A small network was shown many inputs. Here are its activations along a few directions, one row for each input.
In each table, some parts of the input vary, and every possible input appears once, in random order.
Descriptions start from the smaller parts, as in this example, which fits no table here: values(3) and (point or line(11) or (line(4) and ring(5))).
Shared parts are said once, and a part with two or three values counts as separate values.
In the rows, 128 means zero.

Other details of the inputs shift rows strongly along two fixed directions, in all tables alike. That doesn't count.

Rows:
r1: [125 138 109 129  94 136 107 150 159 119 157 131 129 129 134]
r2: [115 147 107 126 130 143 110 148 155 110 157 119 146 136 134]
r3: [154 110 178 143 180 132 124 124 100 172 113  80 137 113 131]
r4: [169 100 184 141 151 127 124 126 111 180 105  90 123 105 132]
r5: [164 100 177 145 141 123 130 113 100 187 108  95 113 105 153]
r6: [119 145 105 133  91 141 101 139 151 119 165 128 133 137 119]
r7: [126 136 108 122  94 139 115 140 163 121 151 133 126 130 156]
r8: [111 142 103 130 124 133 112 158 149 111 161 127 135 131 145]
r9: [122 100 112 142 127  62 234  99 136  98  74 206 144 146 103]
r10: [111 105 107 140 157  60 237 109 130  89  77 202 154 148 116]
r11: [156 105 178 142 179 125 127 135 101 173 111  85 129 107 144]
r12: [121 140 104 134  89 133 105 150 153 119 162 133 125 129 132]
r13: [109 143  97 129 116 133 117 148 146 114 160 132 130 131 168]
r14: [104 152 103 122 125 145 105 134 148 121 155 125 150 140 142]
r15: [117 153 103 111  94 146 106 141 137 104 152 137  97 126 151]
r16: [150 117 179 125 158 147 113 102  80 175  95  96 108 116 120]
r17: [126 113 127 123 145  81 207 114 128  77  70 192 129 142  85]
r18: [118 149 111 114 100 147  98 151 138  99 153 134 104 125 130]
r19: [110 155 106 108 104 161  93 129 138 111 145 133 117 141 125]
r20: [148 111 176 150 176 128 124 122  88 176 120  82 132 112 128]
r21: [114 141 101 124 121 135 118 149 153 114 154 130 134 131 168]
r22: [ 98 153  99 126 120 144 104 133 142 122 161 127 147 140 141]
r23: [ 95 154  97 128 118 143 104 132 138 123 164 128 146 139 140]
r24: [164 105 183 146 149 130 120 114 100 182 111  87 128 113 117]
r25: [165  73 151 126 149 116 112 105  96 180 111  77 124  89 121]
r26: [109 148 103 131 125 141 109 148 148 110 164 122 143 137 132]
r27: [115 154 109 106 109 161  93 130 144 110 138 130 121 141 127]
r28: [161 112 187 130 160 143 114 116  86 160 100  91 107 110 114]
r29: [122 149 110 107 101 149 107 141 146 102 144 133 103 128 153]
r30: [163 112 188 128 162 144 114 116  90 159  98  90 109 111 115]
r31: [122 147 115 111 105 148  99 151 144  98 148 131 108 127 132]
r32: [117 147 109 119  97 148 100 127 158 129 151 127 143 142 130]
r33: [150 110 177 147 178 129 124 123  92 175 118  82 134 113 129]
r34: [109 143 101 133 121 132 111 158 146 111 164 128 133 131 145]
r35: [124 125  80  87 101 141  89 137 127  91 158 119 116 114 122]
r36: [124 100 115 139 129  65 232 100 139  98  73 203 146 146 104]
r37: [102  79  79 123 159  51 227 103 118  77  79 183 168 132  85]
r38: [149 117 178 126 156 147 113 102  77 177  96  97 107 115 118]
r39: [120 148 113 113 103 148  98 151 141  99 151 133 106 126 131]
r40: [158 105 178 139 180 126 127 135 105 172 108  84 131 107 145]
r41: [101 152 101 124 123 145 105 133 145 122 158 126 148 140 141]
r42: [165 113 188 127 164 144 114 116  94 158  96  89 111 111 116]
r43: [163 111 182 123 154 135 126 116  90 166  95  96  94 104 149]
r44: [118 141  98 132  82 133 112 138 152 123 162 137 118 130 155]
r45: [117 140 104 122 123 136 119 149 156 114 151 129 136 131 168]
r46: [127 107 122 139 137  73 217 102 139  96  79 190 159 152  72]
r47: [150 106 175 150 174 120 126 134  89 176 117  87 124 106 142]
r48: [108 151 104 119 127 146 106 134 152 121 151 123 151 139 142]
r49: [160 111 185 131 155 132 118 125  80 163 103  96  95 100 125]
r50: [119 141 102 136  86 131 104 149 150 120 164 134 123 129 132]
r51: [114 147 107 121  94 147 100 126 155 130 154 129 141 143 129]
r52: [123 144 109 129  96 143 103 140 157 118 159 125 137 137 121]
r53: [125 113 122 118 140  81 217 104 129  81  65 195 125 143 106]
r54: [107 106 103 146 153  55 240 107 122  88  79 207 151 148 114]
r55: [116 146 103 135  88 139 100 139 148 120 167 129 132 137 118]
r56: [114 153 109 118 100 154  94 141 133  99 157 132 110 133 116]
r57: [106 150 100 127  86 143  98 124 146 132 162 132 136 143 126]
r58: [166 100 182 146 147 123 123 125 103 183 109  92 119 105 130]
r59: [117 115 121 130 140  86 207 103 114  78  77 196 132 148  67]
r60: [154 116 181 122 161 148 112 104  88 172  90  94 112 118 122]
r61: [111 148 105 123  92 146  99 125 152 130 157 130 139 143 129]
r62: [108 149 102 125  89 145  98 125 149 131 160 131 137 143 128]
r63: [119 115 115 124 134  76 223 102 118  81  69 203 120 142 101]
Description of these inputs: values(3) and (point or (line(4) and line(5))).
Changing only the values(3) part turns r15 into r44. The same change can be made to r31. Which row results?
> r1
Changing only the values(3) part turns r37 into r35. The same change can be made to r10. Which row results?
> r43
Change only the values(3) part in r62. List by row number the other rows that result.
> r16, r22
Change only the line(5) part in r6. List by row number the other rows that result.
> r24, r46, r52, r55
Change only the values(3) part in r23. List by row number the other rows that result.
> r38, r57

Rows:
r64: [148 104 162 115 178 114 154 120  91 129  80 117 117 108 130]
r65: [128 142  85 140  72 133  86 190 195 118 206 112 135 115 192]
r66: [169 144 177 117 106 194  26 154 118 163 160  55  84  98 145]
r67: [135 112 153 117 179 110 178 116 103 114  74 140 122 125 127]
r68: [ 90 147  55 113 100 134 101 136 163  95 180 137 159 140 137]
r69: [122 140 151 142 161 152  99 123 103 182 145  80 144 123 170]
r70: [111 169  74 104  52 168  68 166 174  66 190 142 100 135 116]
r71: [140  96 129 117 152 128 106 120  92 157 125  88 117  96 149]
r72: [133  95 115 131 106  91 169  89 118 135 106 151 140 132  89]
r73: [109 131 150 157 179 109 164 113 105 143 108 134 170 147  99]
r74: [126 157 156 137 157 182  50 143 130 178 174  54 150 129 146]
r75: [146 103 148 120 124 103 170  91 112 144  74 150 117 126 122]
r76: [ 90 186  66 101  56 154 110 155 188  54 165 183 100 157 144]
r77: [150 131 173 121 172 163  90 152 107 138 127  79 111 112 138]
r78: [154 112 142 113 103 144  94 131 106 142 134  98  80  97 129]
r79: [147  97 164 182 161  74 198 146 122 161 109 139 139 116 164]
r80: [ 84 171  54 101  99 149  99 172 177  28 181 163 131 148 117]
r81: [147 131 165 125 124 149 111 111 117 173 109 112 103 123 160]
r82: [149 136 176 131 129 149 111 125  98 154 116 113  83 115 147]
r83: [126  90 133 147 174  87 161 102 100 138 105 125 167 124  68]
r84: [156  95 152 132 133  99 162 114  95 116  88 144 103 114  70]
r85: [123 130 152 131 167 142 116 124  94 166 121 101 120 117 177]
r86: [ 96 152  69 119  85 101 194 134 177  18 108 240 127 173  68]
r87: [150 126 174 137 149 116 171 116 110 119  78 156 109 137  94]
r88: [169 124 163 154 120 161  60 184 154 194 190  44 116  92 217]
r89: [154  96 165 174 162  78 196 143 138 160 101 137 143 119 162]
r90: [121 120  64 146  70 103 112 184 184 100 201 134 134 115 164]
r91: [152 114 165 121 135 114 173 105 113 124  72 152 102 127 114]
r92: [150  97 155 115 175 109 153 121  84 130  86 115 113 102 124]
r93: [137 147 174 154 128 157  86 123 112 187 144  91 132 132 120]
r94: [131 122 156 133 190 105 186 127 104 102  78 151 132 138 100]
r95: [150 105 148 116 122 108 161 109 106 120  85 146  98 116 105]
r96: [ 83 135  72 133 132  89 183 117 161  69 124 193 189 168  69]
r97: [131 147 130 125  88 172  71 124 150 162 162  99 130 132 152]
r98: [152 107 150 120 160 144  85 150  88 134 137  75 103  95 118]
r99: [ 96 147  60  96  97 151  79 152 155  96 181 123 127 123 167]
r100: [149  95 144 134 124 101 163  87 109 158  98 135 136 128 102]
r101: [143 116 128 115  95 149  78 126 113 159 144  92  96 103 148]
r102: [141 116 166 150 141 109 165  92 124 152  88 143 154 145  75]
r103: [ 83 159  70 109 126 110 179 142 161  42 123 201 132 160 128]
r104: [138 117 148 136 161 145  82 129 109 173 149  66 156 113 113]
r105: [127 107 143 136 176 105 178  92 114 148  86 132 165 136 123]
r106: [143 173 159 126  97 199  27 165 124 149 183  73  79 115 158]
r107: [153 121 164 120 119 150 108 109 118 171 109 107 103 117 155]
r108: [149 111 152 140 112 142  79 117 109 179 145  78 129 114  93]
r109: [146 127 181 156 149 120 146 100 115 172  94 127 149 142  91]
r110: [ 80 144  56 108 118 107 177 127 167  59 124 199 150 159 136]
r111: [140  99 142 124 179  94 177 126  94 100  85 143 128 119  83]
r112: [137 133 140 107 139 180  47 143 117 174 159  52 114 100 193]
r113: [142 142 154 135 113 161  91 113 131 183 140  96 125 131 153]
r114: [ 90 169  85 124 111 167  72 155 174 106 193 114 167 150 127]
r115: [122 123 152 130 182 106 182 121  87 118  82 146 118 129 133]
r116: [140 108 130 108 146 140  95 141  96 131 137  86  99  92 142]
r117: [117 118 137 142 178  98 193  94 116 141  85 147 167 145 123]
r118: [162 116 174 140 127 160  66 119 106 200 143  64 128 116 105]
r119: [ 83 142  40 114  87 132  98 134 163  86 186 135 155 137 130]
r120: [ 90 172  79 105 108 163  85 152 163 106 173 127 129 140 185]
r121: [149 112 156 116 124 113 162 108 112 119  79 149 101 122 111]
r122: [ 90 147  77 126  87  97 192 111 150  73 108 225 127 167 120]
r123: [ 93 147  75 131  79 105 160 119 175  77 136 198 164 171  64]
r124: [ 80 181  79 117 112 152 107 171 154  52 175 156 124 151 131]
r125: [125 119 148 149 135  93 191  85 107 150  86 165 141 147 109]
r126: [125 100 130 133 169  91 186  91 112 138  86 140 167 133 111]
r127: [164  74 146 162 145  60 189 143 129 150 109 129 140 101 147]
r128: [ 98 132  57 107  69  98 171 116 162  70 125 207 127 151 109]
r129: [ 96 171  60 111  40 164  70 140 189 104 194 142 135 151 141]
Changing only one part turns r90 into r127. The same change can be made to r119. Which row results?
> r68
Changing only one part turns r85 into r120. The same change can be made to r82. Which row results?
> r76
What do these inputs look like to the network?
> line(6) and (point or (values(2) and line(5)))
List by row number the other rows that have the line(6) part in common with r129.
> r64, r65, r66, r75, r80, r96, r112, r121, r123, r126
Change only the values(2) part in r117. List by row number the other rows that result.
> r113

Rows:
r130: [109 133 127 130 166 107 194 109 117  95  91 166 136 149 125]
r131: [163  95 165 155 139 126 120 111 101 182 127  81 127 106 123]
r132: [ 95 153  65 111  82 135 111 131 185  94 165 153 163 153 115]
r133: [117 150 121 126  90 159  50 170 141 158 183 101 111 117 159]
r134: [148  99 157 139 147 128 122 101  93 187 116  89 124 106 152]
r135: [155  94 163 130 173 122 117 144  96 167 107  86 112  92 147]
r136: [169 104 179 120 167 141 114 120 113 170 107  76 137 106 143]
r137: [149 114 172 145 137 126 127 108  93 192 113 104 113 113 158]
r138: [165 116 179 106 145 155 102  95  65 164  94  92  81 106 134]
r139: [106 165  75  84  56 158  94 131 175  68 146 166 103 151 101]
r140: [128 115 134 141 109  86 186 109 143 135  87 178 142 147 104]
r141: [174  93 173 144 155 128 127 129 100 163 123  78 113 100 143]
r142: [126 156 122  92  92 191  22 161 117 122 165  90  81 108 133]
r143: [102 132 123 138 152 106 185  94 112 118  97 170 151 157 106]
r144: [139 153 135 120  86 171  56 166 167 143 171  98 105 116 184]
r145: [ 88 151  62 106 116 126 115 166 163  64 164 149 142 136 131]
r146: [107 107 111 130 154  83 171 114 117 114 100 160 162 136  86]
r147: [126 111 116 145 139  88 183  99 122 112 113 154 162 141  80]
r148: [ 98 147  57 112  94 131 132 145 165  73 164 158 125 136 164]
r149: [126 121 124 136 137  86 199 116 123 106  90 178 117 132 144]
r150: [173 110 191 152 145 125 132 135 102 165 120  93 101 102 147]
r151: [110 166 126 119 138 180  46 175 138 128 174  83 114 120 159]
r152: [161 124 191 148 177 146 121 128  93 158 119  80 120 119 130]
r153: [113 153 106 114 106 174  52 132 135 148 192  78 133 120 167]
r154: [120 131 130 155 143 102 183 104 118 114 106 165 156 156  77]
r155: [106 152  69 119  98 131 126 152 168  59 180 144 143 144 125]
r156: [118 115 113 120 159  94 197 108 117  95  97 156 145 135 128]
r157: [ 99 127 125 140 160  97 170 119 114 116  93 170 154 152  83]
r158: [158 123 193 131 176 154 115 122 113 171  99  90 127 119 139]
r159: [129 140 109 121  80 170  47 144 166 159 178  85 129 122 158]
r160: [111 142  67 111  81 134 120 153 192  76 157 161 138 143 146]
r161: [117 131 131 136 143 108 179 101 138 127  88 172 161 159  84]
r162: [145  91 158 138 156 120 108 127  95 185 114  91 127 102 129]
r163: [122 114 128 133 146  79 187 142 126 105  91 180 119 125 119]
r164: [106 162  78 105  56 156 104 135 157  51 168 161  99 142  90]
r165: [130 117 133 159 111  84 194 113 126 123 109 171 136 140  95]
Changing only one part turns r164 into r139. The same change can be made to r154. Which row results?
> r161
What do these inputs look like to the network?
> values(4) and (point or (values(2) and line(4)))
Change only the values(4) part in r149. List by row number the other rows that result.
> r144, r150, r163
Change only the values(2) part in r141. List by row number the other rows that result.
> r131
Change only the values(4) part in r148. List by row number the other rows that result.
> r135, r141, r160

Rows:
r166: [137 116 149 129 181 108 170 145 110 120  98 131 112 112 179]
r167: [120 129 121 132 139 131 116 131 129 132 141 115 148 130 118]
r168: [139 139 133 135 110 170  47 161 144 176 191  59 123 105 193]
r169: [114 121  98 116 110  85 205 111 134  59  83 212 118 148  79]
r170: [ 73 143  45 114 102  82 207 114 163  22 110 239 158 175  60]
r171: [ 96 157  87 132  99 133 124 137 168 106 161 154 153 155 131]
r172: [140 141 136 136 108 172  47 161 147 180 191  59 122 106 199]
r173: [173 112 195 124 138 148 107 116  88 176  97  90  83 102 137]
r174: [129 148 133 128 122 179  41 151 134 165 185  61 132 116 157]
r175: [134 125 154 132 139 123 151 102 112 143  94 140 128 137 109]
r176: [157 116 186 130 158 148 104 109  88 181 105  82 116 113 123]
r177: [136 102 135 146 150  94 168 123 123 143 111 132 145 122 134]
r178: [104 144  75 127  95 134 100 159 168 105 184 128 142 130 155]
r179: [167  73 214 149 206  72 231  62  57 174  11 146 135 126  73]
r180: [ 87 137  50 107  86  79 212 121 163  12 102 247 128 164  69]
r181: [204  61 252 141 203  98 184  77  35 205  16  97  91  91 103]
r182: [131 151 136 130 119 181  40 150 136 170 186  61 131 117 162]
r183: [132 118 144 126 147 120 148 106 107 130  98 135 132 132  97]
r184: [ 97 163  85 128  95 150  94 147 168 111 179 133 148 148 140]
r185: [104 141  73 124  99 133 100 159 165 101 184 127 142 129 150]
r186: [114 151  87 100  83 152  90 149 149  77 160 140 102 129 121]
What do these inputs look like to the network?
> point or (line(4) and line(5))
Change only the line(4) part in r180. List by row number the other rows that result.
> r174, r178, r183
Change only the line(5) part in r171. List by row number the other rows that result.
> r167, r174, r182, r184
